These are the activations of a small network on made-up records, seen along a few directions, one row for each record.
Records have a field called DASIB. Each example row is followed by its value.
Other fields move the rows too, some of them a lot.
In the rows, 500 means zero.
Strong random noise was added to every row along 5 fixed directions; ignore it. To show where, here is one row again and again, with new noise each time:
[362 689 310 577 512 477 711 627 286 491 476 612 444 408 404 425 512 589
 326 360 443 439]
[319 811 430 340 542 419 496 489 616 430 529 700 536 719 565 470 529 415
 512 495 527 530]
[391 696 356 479 484 420 602 575 413 498 489 591 507 488 583 401 515 484
 373 462 485 454]
[515 490 496 535 492 370 383 470 551 569 482 445 499 466 539 479 571 460
 415 526 518 429]
[651 495 238 434 354 706 472 437 579 412 422 650 487 485 507 813 395 278
 403 552 589 618]
[373 728 271 493 593 537 672 637 345 366 558 680 545 670 388 550 546 532
 436 344 572 460]
[538 325 646 690 637 389 245 397 617 585 503 379 410 504 124 650 673 603
 496 415 525 400]

[418 506 659 400 555 403 527 478 525 437 658 404 561 596 746 228 479 533
 783 543 457 567]
favep
[378 689 423 450 246 480 664 421 469 566 349 660 469 285 735 367 432 412
 364 538 429 564]
sefi
[411 636 665 344 534 444 407 426 652 609 401 504 277 463 523 388 395 550
 513 718 295 610]
feso
[669 368 616 687 595 470 464 498 486 642 458 382 415 371 331 561 509 581
 376 567 502 342]
vume
[430 585 506 584 586 575 491 488 539 521 490 580 339 535 222 619 546 572
 339 475 514 463]
vob
[596 299 528 588 581 297 418 603 429 516 569 314 670 594 598 426 686 514
 459 523 636 296]
pomuf
[627 371 452 669 638 624 470 591 410 475 488 520 523 597 208 734 593 609
 435 453 608 352]
vume
[529 492 431 380 423 582 539 367 550 325 550 570 607 631 671 574 454 327
 607 436 533 650]
favep
[736 162 568 652 650 500 231 499 483 548 601 203 555 588 336 655 652 582
 523 536 675 391]
bil
[609 308 344 651 392 674 573 486 340 433 469 430 386 313 308 690 470 523
 400 426 539 519]
dak
[248 722 644 419 598 407 475 382 654 495 519 651 457 625 442 324 504 552
 652 420 362 570]
fonon
[416 394 285 674 530 565 690 448 288 300 666 526 763 661 387 547 717 495
 593 127 730 491]
daz
[547 363 465 587 548 516 519 634 350 404 582 386 509 539 367 564 582 599
 478 446 607 401]
dak
[496 579 627 484 602 319 285 557 575 532 523 501 529 684 588 462 611 525
 465 601 560 346]
mesos
[463 744 470 422 538 351 552 691 474 543 387 502 406 517 796 308 399 422
 401 707 376 431]
feso
[536 474 521 527 564 488 596 650 327 463 540 493 547 579 554 398 526 613
 535 475 500 404]
rutu
[613 448 462 441 472 527 515 578 427 540 385 462 431 367 672 507 406 460
 407 644 423 471]
feso
[544 388 455 704 601 548 554 603 379 470 518 431 472 533 272 487 546 621
 531 328 454 458]
fonon
[321 534 365 500 625 604 638 398 473 229 700 658 739 913 298 599 682 463
 780 144 760 582]
daz
[321 653 331 706 436 490 732 624 228 601 348 628 347 194 358 409 508 590
 110 386 384 387]
vob
[474 425 624 610 794 523 590 667 382 387 661 420 499 703 129 518 633 794
 567 340 562 376]
pomuf
[808 289 601 560 322 664 416 508 506 648 333 364 222  80 514 587 258 550
 286 736 340 530]
mesos
[357 438 472 624 304 470 657 328 399 570 474 457 508 198 507 280 517 490
 480 320 373 500]
daz
[574 486 332 721 522 566 581 662 276 568 511 549 429 442 245 718 598 504
 130 437 605 310]
vob
[383 554 575 610 490 351 611 588 347 734 402 437 341 193 353 267 517 699
 347 467 284 455]
bil
[494 417 641 486 483 364 317 319 666 533 603 418 579 594 642 482 665 405
 667 526 468 553]
favep
[430 300 864 567 456 194 311 271 644 626 517 267 561 432 592 223 692 522
 680 468 468 452]
komo
[665 347 521 619 552 676 398 465 572 534 414 540 390 465 154 779 483 568
 437 546 535 462]
vume
[732 280 514 503 433 656 229 245 802 485 448 496 470 482 370 918 436 284
 611 605 606 647]
bil
[452 185 806 729 591 223 429 336 456 517 627 175 721 562 448 311 823 653
 693 248 588 380]
komo
[718 236 643 601 405 599 372 342 618 554 403 436 406 353 420 695 456 483
 488 560 433 555]
rutu
[751 232 349 605 429 632 379 442 479 376 505 462 711 646 514 867 631 327
 473 480 830 439]
sefi
[459 289 652 636 352 417 493 256 493 586 471 390 530 310 412 417 609 513
 590 379 452 624]
komo
[567 421 272 533 417 566 479 420 428 325 559 537 661 644 538 748 592 299
 474 388 741 508]
dak
[591 455 532 366 499 590 365 456 653 320 598 500 672 846 580 664 543 411
 691 592 741 527]
sefi
[751 183 386 659 555 633 403 512 416 416 556 401 572 539 365 710 532 478
 507 427 621 441]
fonon
[517 544 577 556 579 549 309 394 677 506 423 661 267 594  65 802 514 560
 483 503 465 515]
mesos
[790 314 453 364 479 709 487 646 465 344 587 430 619 679 758 574 388 445
 648 697 630 510]
rutu
[709 205 418 666 448 553 569 518 361 477 527 281 548 301 585 508 475 519
 466 568 557 458]
pomuf

Here are new rows. What is DASIB for each?
[651 434 434 553 443 433 450 627 357 554 462 432 552 442 721 468 509 476
 334 607 553 362]
mesos
[707 413 494 235 266 696 242 268 895 527 378 648 496 507 753 710 252 130
 569 815 464 829]
fonon
[300 833 614 512 541 417 555 466 551 562 416 720 234 451 253 457 465 635
 350 456 286 506]
mesos
[683 290 346 624 382 695 584 482 381 539 419 479 431 227 460 586 380 478
 411 468 425 533]
fonon
[470 657 533 360 726 447 465 636 575 369 655 576 638 929 468 576 597 484
 596 445 681 418]
bil
[362 504 615 527 597 517 435 339 688 428 491 657 454 632 135 652 595 557
 618 380 484 593]
pomuf
[515 528 418 521 436 550 698 639 281 608 305 522 288 138 573 390 348 585
 284 570 278 480]
feso
[405 365 699 699 639 255 420 411 494 592 538 332 522 483 333 355 739 674
 552 377 462 364]
pomuf
[722 326 478 491 477 520 358 539 485 609 366 408 415 383 580 649 443 407
 327 725 481 481]
feso
[600 337 551 597 520 499 366 428 515 506 506 451 571 637 282 705 653 494
 531 472 675 481]
sefi
[405 609 626 569 713 404 378 397 650 487 550 586 546 760 289 571 633 561
 591 485 584 419]
vume
[516 456 482 366 307 461 498 354 519 450 516 489 718 569 846 416 532 276
 605 549 610 636]
komo
[587 526 222 381 431 805 570 473 569 248 572 764 662 784 467 938 493 261
 558 508 672 646]
pomuf
